Each row below holds a small network's activations on one input, seen along a few directions.
In each table, some parts of the input vary, and every possible input appears once, in random order.
A made-up example of a description, with smaller parts first: values(3) and (point or ring(11) or (line(4) and ring(5))).
Shared parts are said once, and a part with two or three values counts as separate values.

Rows:
R1: [  0.6  66.0  -5.4 -49.9  -9.4 -29.9  -0.5  -7.5   2.5   2.5  21.8]
R2: [-15.1  36.5 -24.2 -34.0  -5.0  10.5  16.1  49.5   4.7  30.7   1.7]
R3: [ 33.4 -12.4   2.0  20.9  29.7  30.1  -4.1  14.0  67.2  12.2 -19.9]
R4: [ 20.4  26.3  14.9 -17.2   2.3  19.2  12.4 -56.8  53.6 -21.5   2.5]
R5: [ 32.1  34.4  -2.0  18.4  -3.4 -10.8   5.9  43.6 -26.0  57.6   0.5]
R6: [ 35.0 -25.3 -29.7  53.0  15.9  21.2   9.4 -34.6  31.2  50.0  -1.1]
R7: [ 24.9   1.1  -9.1 -72.7 -37.5  -9.5 -35.9 -11.9 -41.4  11.4  19.1]
R8: [-13.7 -27.2  23.7   6.1  60.1 -26.1  13.4  42.3   5.9   3.9  -0.5]
R9: [-42.0 -18.4  17.6 -16.3  36.3   2.8  46.8  28.6  -5.4  -1.6   1.3]
R10: [  5.1 -20.6  39.8  35.9  38.2 -18.2  36.4  22.6 -36.2  25.2   0.3]
R11: [ -2.1 -54.0  32.4 -54.8   3.8 -17.6  -4.9 -32.6 -50.9 -20.6  18.1]
R12: [ 13.3  27.6 -18.1 -11.6  18.4 -18.8 -17.0  63.4  16.3  36.3  -0.5]
R13: [ 52.2  -5.4  18.2  51.0   8.0  38.3  18.7  -5.7  24.7  33.4 -18.7]
R14: [ 14.8  14.5 -49.7  20.4   4.6 -27.9  -3.4  14.5 -19.5  74.3  18.1]
R15: [  5.0  -3.4  -4.2  -1.6   6.1  58.9  29.0   0.3  55.5   6.8 -17.8]
R16: [-12.1 -40.5  -7.9  37.9  46.0 -35.3  27.1  -6.4 -29.7  41.8  17.9]
R17: [ 44.9 -39.3  10.9 -39.8 -26.8  39.0 -22.3 -61.0  10.2 -12.5  -0.5]
R18: [-42.7  36.0 -73.0  63.0 -57.3 -16.1 -64.9  20.7 -60.2 -52.5 -78.2]
R19: [ -5.3  29.9  17.4 -49.3 -43.8 -20.8 -41.5  -1.5  -4.0  15.8  31.7]
R20: [ 14.5 -10.0  37.5 -16.5 -32.3  28.3 -28.5 -50.9  47.1  -8.1  12.4]
R21: [-32.3 -25.2  58.8 -31.6  -2.1 -28.5 -10.7 -22.2 -13.8 -16.3  30.9]
R22: [-68.7 -19.6 -31.3  79.6 -17.1 -25.8 -33.5   0.2 -69.4 -85.2 -79.7]
R23: [-28.4 -17.3  20.4 -17.1  14.6  -9.3  42.8  18.6  -4.1 -39.1  43.7]
R24: [-24.7   0.0 -53.0  95.7 -38.8  38.5 -58.4 -28.6 -13.3 -77.1 -93.2]
R25: [-26.4  10.7  36.3 -32.2  32.1 -37.8  30.3 -28.1  -7.1 -29.9  21.2]
R26: [ -1.3  37.9 -21.2 -34.8 -26.8  -1.4  12.1  39.4   5.6  -6.9  44.3]
R27: [ 18.5  -2.3  -1.2  -2.3 -15.8  47.0  25.1  -9.9  56.8 -30.7  24.6]
Question: What do these inputs look like to the network?
Answer: values(3) and (point or line(8))
Question: Changing only the values(3) part turns R4 into R25. The same change can be made to R13. Which row results?
Answer: R10
Question: Change only the line(8) part in R2. List by row number the other rows that result.
Answer: R1, R5, R7, R12, R14, R19, R26
Question: Change only the values(3) part in R14. List by row number the other rows that result.
Answer: R6, R16

Rows:
R28: [ -0.4  16.3  -5.6 -56.0 -15.4  -4.9 -11.8 -25.1  25.4 -20.8  26.8]
R29: [  1.9 -22.3 -15.4 -34.5  16.0 -18.8  11.7  33.4 -28.9  15.6  38.1]
R30: [19.6 53.7 -2.4 15.6 18.4 11.6 13.1 18.1 16.9 35.6 19.9]
R31: [  3.4  -0.4  25.9  15.7  33.5 -51.6  26.3  15.5 -42.8  44.7  23.7]
R32: [  6.5  30.2 -21.5  -7.3  22.8 -20.5   5.3  30.9  26.3  37.9  15.4]
R33: [  3.0 -22.2  13.6   5.8 -19.9  25.8   6.7 -57.9  45.6 -16.4  27.9]
R34: [ 35.7   8.2  16.3 -23.7 -23.2   9.2   7.6 -45.1  42.2 -30.0   0.9]
R35: [-65.1   2.2   0.0  37.2  -9.6 -20.3 -31.6  28.6 -35.7 -73.2 -52.6]
R36: [ 12.8  39.7  13.6 -33.2 -19.9  27.3  -4.2 -38.1  15.9 -23.3  31.6]
R37: [ 11.3 -33.8  -3.9  24.7  -6.7  39.7  26.8   3.6  35.8  15.2  20.6]
R38: [  0.3   1.2 -49.2  41.2 -56.0  14.4 -61.9 -59.1 -29.2 -41.0 -53.0]
R39: [  9.7 -15.7  -1.2  41.6  64.5  14.6  35.6  -6.1  25.4  32.7 -19.9]
R40: [ 11.4 -41.6  -2.8  11.5  39.1  44.5  38.3  -0.6  14.9   5.3 -15.8]
R41: [ -1.2 -23.7  58.7 -21.0   9.2 -33.1  -6.8   4.9 -42.3   7.7  17.1]
R42: [ -3.4 -14.3  42.3 -33.4  -4.9 -36.0   9.2 -41.0 -43.9 -14.6  35.6]
R43: [ 9.6 -7.9 -2.3 54.6 18.8  9.9 24.0 -1.9 46.3 42.6 16.4]
R44: [-18.9   8.4  27.3 -52.3 -15.5  -9.8  -9.4  10.9  -4.8  24.5   2.5]
R45: [  8.2   4.5 -23.1 -37.1  -2.4   9.1   8.1  36.4  15.7  10.5  19.6]
R46: [ 44.0  -3.5  -1.2  -4.8 -10.0  23.1  27.4  16.4  32.6   1.5  -6.3]
R47: [  1.9   7.0  10.9 -43.9  -1.4  -1.9 -27.7  20.4  26.8   1.3   8.4]
R48: [  5.2 -26.3  24.5 -14.3   8.2 -22.0  29.1  21.1 -53.4  17.2  28.1]
R49: [ -6.8 -10.3   2.1 -53.6   2.9 -32.9  -8.2 -28.5 -19.2 -16.0  45.5]
R50: [-58.5  -0.3 -33.7  43.9 -10.7  -9.4   4.2  44.8 -46.7 -63.8 -41.6]
R51: [ 15.0  30.4  30.2 -21.1  -5.9  30.3 -19.9   7.5  17.3  -1.0  13.1]
R52: [  3.1 -30.2  14.7  -7.5  25.6  30.4  18.4 -62.3  24.9 -26.5  -8.7]
R53: [  5.2 -39.3  31.3   4.7  40.0  33.4   2.5 -16.7  26.0  -4.1 -27.1]
R54: [ 37.8  -1.1  32.8 -11.6  -9.0  12.1  -8.2   0.3  43.5  -7.8 -17.5]
R55: [  0.2   3.4 -13.9  -4.7  41.3 -48.3   8.9  27.8 -18.2  43.0  33.8]
R56: [ 21.2  27.9  -3.9 -14.3  -6.9  41.4  15.8  23.6   6.4   8.3  24.2]
R57: [-60.2  25.3 -32.0  73.9  14.2 -38.8   2.1  39.3 -36.1 -36.5 -45.9]
R58: [  7.8  15.4 -64.3  89.7 -17.9  -1.9 -44.1  -2.6 -28.0  17.2 -64.4]
R59: [-12.5   5.7  -6.8 -45.5 -16.5   1.2  26.4  27.0 -15.9  33.8  13.6]
R60: [  5.1 -31.4  30.1  17.9  -5.7  28.6  -8.9 -12.5  46.8   5.9   9.4]
R61: [  9.4 -10.2 -66.5  59.8 -42.6  27.8 -41.8   2.7 -38.5  -9.9 -60.2]
R62: [ 42.4  22.2   0.3  25.0  15.3  -6.6  24.6  10.9  43.1  28.7 -10.6]
R63: [  3.0  -7.8 -32.8  53.2 -41.7  16.9 -77.6 -13.5 -27.8 -19.2 -71.2]
R64: [-68.0  11.4 -16.2  25.1 -24.0 -23.0 -15.9 -17.1 -37.2 -95.0 -34.4]
R65: [-14.1  31.4  -5.3 -15.7   8.7 -28.5  23.8  21.5  -5.2  61.1   9.2]
R66: [ -4.5 -19.7  18.6 -41.3  17.0 -30.0 -24.2  17.2 -17.7   6.3  27.1]
R67: [-21.1  17.7  10.7 -64.5 -29.5 -12.8   6.5 -34.7  -6.3   2.3  20.9]
Question: Changing only one part turns R39 into R53. The same change can be made to R55. Which row results?
Answer: R66
Question: Changing only one part turns R33 into R60. The same change can be made to R34. Which row results?
Answer: R54
Question: What do these inputs look like to the network?
Answer: line(4) and (values(2) or line(8))
Question: Change only the line(8) part in R29. List by row number the other rows that result.
Answer: R37, R40, R45, R46, R48, R56, R59

Rows:
R68: [-16.4   8.5  -1.3 -29.7 -33.6 -24.6 -14.8 -12.9 -37.1 -44.1 -18.6]
R69: [-38.3 -10.7 -11.4 -19.0  -3.7 -32.8  -5.0  -8.6 -61.2 -33.3   2.5]
R70: [ 25.3  17.3   3.3 -11.2  19.4   9.7  35.1   3.4   6.3  35.8  35.6]
R71: [  3.1   7.0  22.9 -14.9  18.9 -14.1  25.7 -12.6  38.1  -7.3  30.7]
R72: [-48.8 -18.6  -2.5  11.6   9.4 -43.6  -4.6  18.3 -62.4 -12.0   1.2]
R73: [ 20.9   2.3  21.2 -19.7  -2.1  12.4  30.0  20.9   3.0  42.5  26.3]
R74: [ -3.8  10.2  -2.0  24.7 -38.0  25.6 -45.3 -31.9  -1.6 -54.2 -38.7]
R75: [ -7.1  24.5 -45.9  44.0   2.4   4.4  -9.5  33.4   2.5   7.4 -50.9]
R76: [  8.5 -11.1  15.8 -49.7   9.8  15.5 -10.7 -15.9  27.8  -1.9  22.3]
R77: [ 39.0 -18.1  11.3 -29.9   0.6   3.7   6.4  17.5   8.3  36.9  27.9]
R78: [ 13.4 -40.3  30.9  40.0  51.5  10.5  25.3 -13.6   6.3  11.5 -34.7]
R79: [ 26.8  18.2  18.5 -10.0  17.4 -26.7  25.3  -4.9  15.9  34.7  39.1]
R80: [ -8.7  -0.2  19.4 -35.1   1.2  -2.1   4.7 -23.9  36.4   8.4  24.2]
R81: [ 15.1 -29.3  15.5 -34.3   2.0  16.2   6.7   9.5  30.0  -5.9  19.3]
R82: [ 32.4  -0.1  11.6 -45.1   8.4   3.0 -11.0  -8.4   6.1  40.3  30.9]
R83: [ -2.2   3.4 -63.0  57.9  -8.7  15.5 -10.4   5.7   1.3   0.7 -50.4]
R84: [-16.9  29.8 -21.5  28.6   9.7 -17.3 -13.9  56.2 -17.2   4.9 -25.0]
R85: [ 15.2  10.8  15.2 -30.2  -0.1 -14.6   4.4 -16.5  14.6  50.3  32.7]
R86: [ -2.2 -16.2 -48.1  77.4 -20.7  22.1 -24.6 -19.9  -4.3 -20.3 -47.5]
R87: [ -6.2 -13.4 -16.2  68.8 -35.6  23.8 -38.3 -29.5  -5.6 -44.5 -41.6]
R88: [ -2.9  -8.6  25.3 -24.1  -0.9  24.7  30.3  13.0  24.8  -0.2  17.6]
R89: [-13.0  22.4  -1.5 -13.4 -40.1   5.7 -31.8 -24.2 -18.3 -45.8 -24.2]
R90: [  1.6   6.3   7.5 -15.8  20.9  22.0  35.6  -4.2  28.3  -6.3  27.1]
R91: [-34.9   6.0  -4.9  29.0  11.8 -38.9  -9.6  49.2 -42.1   2.3  -5.9]
Question: What do these inputs look like to the network?
Answer: point or ring(11) or (values(2) and ring(6))
Question: A walk changes only the ring(6) part. It starts at R80 and steps to R76. List the rest of the walk in order.
Answer: R81, R88, R90, R71

Rows:
R92: [  6.4 -20.9  67.3 -61.1  61.4  -8.1  73.4 -29.0  43.1  17.7  74.7]
R93: [  7.7  -6.6   5.7  67.2   3.2  31.1 -13.3   4.7  10.2 -14.9 -53.7]
R94: [  4.1  -8.3 -20.8  32.4 -47.5  42.9 -24.1 -51.8  16.6 -48.9 -12.7]
R95: [ 24.9  47.4  57.0 -92.5   6.3 -34.5  18.1  12.6  36.7  48.7  78.3]
R96: [-26.7  10.3 -27.5  58.7  -2.3 -11.9   2.5  12.7 -25.8  14.2 -29.1]
R97: [ 72.3 -33.8  42.8 -62.1  14.9  17.0  14.0 -34.4  27.5  79.1  56.8]
R98: [  4.1   4.4 -24.0  36.6  -7.2  33.5 -31.2 -14.6  29.6 -19.0 -57.8]
R99: [-50.3 -31.6  15.6 -23.5 -15.9 -31.2 -26.6  16.0 -47.0 -44.0 -10.9]
R100: [-38.1  17.1  -3.5 -20.3 -11.5 -26.5 -26.9  24.0 -64.5 -36.6  -8.8]
R101: [ 34.4  -1.1   7.7 -56.6  28.7  33.8  60.0  51.2  55.2  60.3  62.0]
R102: [  2.4 -12.4 -17.7  68.8  15.9 -11.8 -10.5  20.6  -6.4  -5.6 -35.6]
R103: [-26.4  15.8 -43.5  27.5   1.2 -37.3 -22.9  10.0 -40.7   6.3  -6.4]
R104: [-24.5   5.5 -26.5   3.6 -13.1 -35.2   6.7  11.0 -68.1 -17.6 -13.4]
R105: [  9.8  14.3 -32.7  21.2 -34.0  38.3 -19.3 -33.1  33.6 -39.8 -43.3]
Question: What do these inputs look like to the network?
Answer: values(4) or line(10)
Question: A walk changes only the line(10) part. It starts at R99 and steps to R100. List the rest of the walk in order.
Answer: R104, R103, R96, R102, R93, R98, R105, R94

Rows:
R106: [ 24.4  44.5  18.7 -63.5  11.0 -24.3  29.7  -2.9  29.6  54.3  70.7]
R107: [-19.3   6.3 -28.7  27.7  -1.0 -22.4 -21.3  48.5 -40.0   9.9 -27.5]
R108: [ 41.8 -40.2  48.3 -37.9  31.6  -1.7  22.8 -17.6  11.9  57.0  46.1]
R109: [  3.5   5.1  11.1  23.6  -7.6  15.8 -20.4 -27.2  30.4 -29.8 -26.1]
R110: [ -1.2  -5.4 -19.9  54.5   5.7  20.5  15.9 -23.2  18.0 -11.6 -19.4]
R111: [ 10.7 -12.2  36.1 -63.6  25.4  24.3  45.7  31.9  43.5  13.1  45.1]
R112: [ 11.1  -6.5 -23.6   0.1 -36.4  33.6 -27.7 -33.4  10.7 -24.6 -19.8]
R113: [-33.3   7.8  18.5  -0.8  -1.6 -31.1 -18.5   1.5 -28.4 -33.3 -15.1]
R114: [-22.2  -3.3 -12.1 -20.0 -34.5 -13.6 -24.4  -1.9 -49.8 -31.4  -2.8]
R115: [ 20.5   8.8 -31.0  51.2  -8.8  28.4 -16.4  18.2  12.7  13.8 -42.7]
R116: [-35.9  -4.9 -17.2  28.6  16.2 -29.5  14.7   6.0 -38.7 -17.4  -8.5]
Question: What do these inputs look like to the network?
Answer: values(3) or (values(2) and line(4))

Rows:
R117: [-55.9 -19.0  32.6   0.7  49.1 -57.9  42.1  25.7 -50.3 -15.7  20.1]
R118: [ 32.6  -5.0  17.7 -50.0   2.6   6.9  35.9 -24.5  35.9  29.3  35.2]
R119: [ 38.3  11.2  42.1 -28.9  10.7  15.3  28.0   6.7  35.5  25.3  37.5]
R120: [ 14.6  -8.3 -23.1  57.7 -14.7   2.4 -18.9 -31.8 -16.2   5.0 -13.9]
R121: [ 18.4 -27.7  25.9 -45.0  20.7  13.2   8.7   4.2  42.1  39.1  41.2]
R122: [ -8.9  14.3 -23.7  40.4 -26.3  10.4 -17.6 -35.7  11.5 -40.7 -12.4]
R123: [-37.4  55.0 -24.0 -33.0   6.2 -78.0  -1.5  64.8 -58.1  33.6  30.2]
R124: [-27.2   6.5 -33.2  30.6 -25.0  34.3  -6.7  19.2   3.1 -43.3 -35.6]
R125: [-22.5  16.5 -10.6  34.2 -17.5  11.0 -28.5 -23.3  19.5 -37.7 -46.4]
R126: [ 25.3 -17.2   7.1 -44.7  32.3  11.6  22.2 -20.1  36.5  30.4  42.3]
R127: [ -4.3 -15.4 -32.5  47.7 -14.0  26.2  -8.0  23.7 -24.6   1.9 -37.2]
R128: [ 15.6 -12.7 -24.6  46.6   5.2   9.1 -22.3   7.2 -16.5  -5.1 -50.2]
R129: [  0.8  -6.0  -9.9  51.5  -6.3   2.7 -29.9 -19.3  -8.0   7.9 -48.2]
R130: [ -7.7   9.3 -25.4  29.4  -6.0  17.4 -20.9   3.2  10.9 -50.3 -48.4]
R131: [ 32.2 -11.1  35.3 -32.8   6.1   6.5  21.9  17.6  45.7  31.0  40.1]
R132: [ 29.4  17.2  29.5 -44.8  11.6  21.4  36.5 -18.5  26.5  32.1  34.1]
R133: [-43.3  -7.6  16.7 -59.5 -34.7 -52.3 -41.1   0.8 -93.4 -42.9  11.7]
Question: What do these inputs look like to the network?
Answer: values(3) or ring(6) or (values(2) and line(4))
Question: Change only the values(2) part in R127. List by row number the other rows that result.
Answer: R124
